These are the activations of a small network on made-up records, seen along a few directions, one row for each record.
Here are examples, each followed by its value of one field, NIBE.
The largest differences between rows may come from other fields.
Strong random noise was added to every row along 3 fixed directions; ignore it. To show where, here is one row again and again, with new noise each time:
[-59, 176, -9, 286, 122, 25, -26, -84, -4, -110, 51, 22, 122, 22, 1, -85, 18, -109, -169, 55, 59, -108, -147, 64]
[300, -283, 276, -231, -311, 34, 11, 477, 54, -235, 51, -90, -192, 125, -322, 138, -33, -104, 409, -264, -68, 49, 106, 77]
[-31, 29, -255, -334, 53, 56, 158, -52, -60, 222, 33, -71, -131, -343, -77, 339, -68, 369, 9, -323, -297, 320, 18, -353]
[172, 128, 243, 290, 110, 9, 26, -64, -17, -485, -85, -64, 125, -65, -115, -282, 144, -393, 40, 120, 134, 26, -151, 200]
[-208, 123, -156, 238, 25, 40, -100, 47, 36, 199, 199, 96, 72, 203, 46, 117, -117, 117, -257, -42, 3, -277, -99, -9]

[293, 137, 249, -88, 194, -18, 166, -54, -156, -452, -143, -84, 9, -427, -91, -260, 202, -285, 211, 56, -85, 468, -2, 74] -> rof
[154, -146, -40, -378, -83, 30, 64, 112, -40, 232, -8, -51, -102, -35, 28, 178, 11, 244, 189, -288, -86, 163, 167, -237] -> saduv
[-213, 26, -170, 82, 45, -6, -130, -53, -18, 178, 168, 73, 58, 81, 84, 56, -86, 58, -146, 118, -77, -152, -43, -64] -> dol
[-142, -181, -349, -462, -167, 79, 25, 159, -7, 536, 104, -9, -256, 44, -62, 475, -193, 576, 32, -316, -266, 64, 228, -281] -> vuram
[-69, -244, -105, 132, -162, 119, 48, -137, 297, 53, -101, -47, -28, 231, 42, -5, -10, 166, 7, -116, -3, -231, 62, -134] -> goga
[25, -130, 12, 134, -86, 73, 89, -128, 212, -204, -144, -101, -31, 146, -47, -69, 46, 17, 57, -106, 138, -172, -11, -66] -> fil
[1, 241, -34, -23, 344, -77, 26, -160, -224, -49, -38, -113, 79, -342, 108, -73, 79, -171, 6, 182, 38, 274, -87, 78] -> zakop
[78, -338, 51, -74, -277, -8, 13, 12, 301, -82, -65, -102, -173, 148, -147, 26, -35, 66, 170, -131, 41, -28, 155, -57] -> von
[-132, 381, -179, 126, 230, -76, -79, -33, -226, 266, 180, 123, 210, -56, 178, 47, -61, 49, -341, 186, -45, -6, -67, 42] -> feg
[-34, 0, 164, 225, -40, 3, -101, 180, 7, -119, 41, 65, 16, 327, -28, -124, 42, -198, 10, 154, 179, -270, 22, 293] -> sati
[-236, 377, -157, 114, 329, -58, -104, -67, -193, 155, 94, 119, 157, -35, 277, 60, -35, -56, -235, 157, 79, -108, -197, 94] -> farif
[-126, 215, -154, 54, 139, -11, 55, -139, -117, 144, 59, 69, 39, -144, 102, 160, -44, 86, -229, 60, -25, -26, -89, -33] -> bebub
[92, -195, 169, 266, -34, 31, 76, -184, 289, -471, -227, -74, 41, 138, -77, -406, 146, -150, 15, 80, 222, -157, -61, 19] -> gabap
[-20, -99, 139, 152, -152, 72, -24, -105, 174, -95, -16, 39, 71, 194, 43, -192, 37, -85, 17, -8, 40, -134, 17, 44] -> bopi
[80, -64, 170, 381, 57, -19, -36, -187, 136, -275, -86, -8, 216, 193, -27, -410, 115, -232, -93, 221, 252, -243, -91, 122] -> razut

Here are new rows. What is NIBE for each?
[245, -394, 9, -431, -308, 17, 12, 477, 96, 215, 65, -66, -241, 66, -215, 308, -86, 225, 319, -370, -182, 159, 249, -169] -> razut
[-54, 247, -78, 80, 324, 58, 187, -444, -70, -147, -139, -23, 88, -362, 130, -227, 167, 10, -95, 88, -43, 206, -26, -101] -> rof
[129, -70, 112, -111, -37, 72, 125, 52, -27, -132, -24, 20, -107, -131, -34, -66, 29, -19, 144, -74, -60, 133, 91, 5] -> rof
[-147, -39, -105, -59, -81, 75, 52, -199, 92, 206, -81, 19, -16, -11, 93, 19, -20, 233, -69, -140, -122, 90, 33, -212] -> bopi
[-324, 68, -326, 199, 98, -81, -121, -177, 65, 306, 75, 69, 48, -11, 156, 70, -48, 227, -330, 95, -44, -200, -21, -133] -> von
[443, 48, 380, -334, 186, -107, 147, 95, -290, -496, -193, -243, -44, -505, -199, -162, 187, -494, 525, 124, -23, 566, 27, 220] -> zakop
[239, 225, 259, -146, 222, -72, 67, 113, -308, -334, -95, 4, 53, -361, -8, -81, 74, -431, 188, 141, 29, 291, -146, 236] -> farif
[-13, 203, 125, -110, 66, -71, -223, 555, -280, 117, 312, 136, 32, 84, 4, 213, -131, -193, 48, 34, -43, -50, -88, 280] -> farif
[-221, 136, -398, -202, 117, -31, 28, -181, -114, 441, 102, 41, 41, -201, 171, 219, -62, 494, -268, -65, -162, 122, 13, -336] -> feg
[-53, 63, 48, 165, -18, -65, -117, 278, -1, 85, 198, 120, 51, 294, 6, 39, -79, -91, -135, 115, 51, -244, -9, 204] -> sati
[-71, -135, -151, -9, -140, 43, -53, 100, 139, 155, 35, 12, -69, 214, -11, 98, -45, 144, -34, -43, 15, -230, 137, -5] -> vuram
[134, 66, -20, -276, 235, -59, 284, -334, -98, -242, -237, -134, -13, -586, -84, -93, 198, 42, 83, 18, -149, 499, -22, -215] -> sati
[151, -159, 132, 146, -32, 50, 46, -94, 153, -167, -100, -69, 63, 187, -66, -211, 67, -117, 83, 32, 160, -153, 62, 55] -> razut
[34, 101, -74, -233, 130, -28, 75, 76, -155, 73, 94, 4, -68, -275, -47, 159, 17, 78, 12, -64, -200, 313, 37, -52] -> sati
[174, 53, 268, -130, -14, -54, -36, 218, -38, -300, -78, 16, 4, -114, -82, -83, 97, -354, 262, 46, 97, 123, -70, 209] -> farif
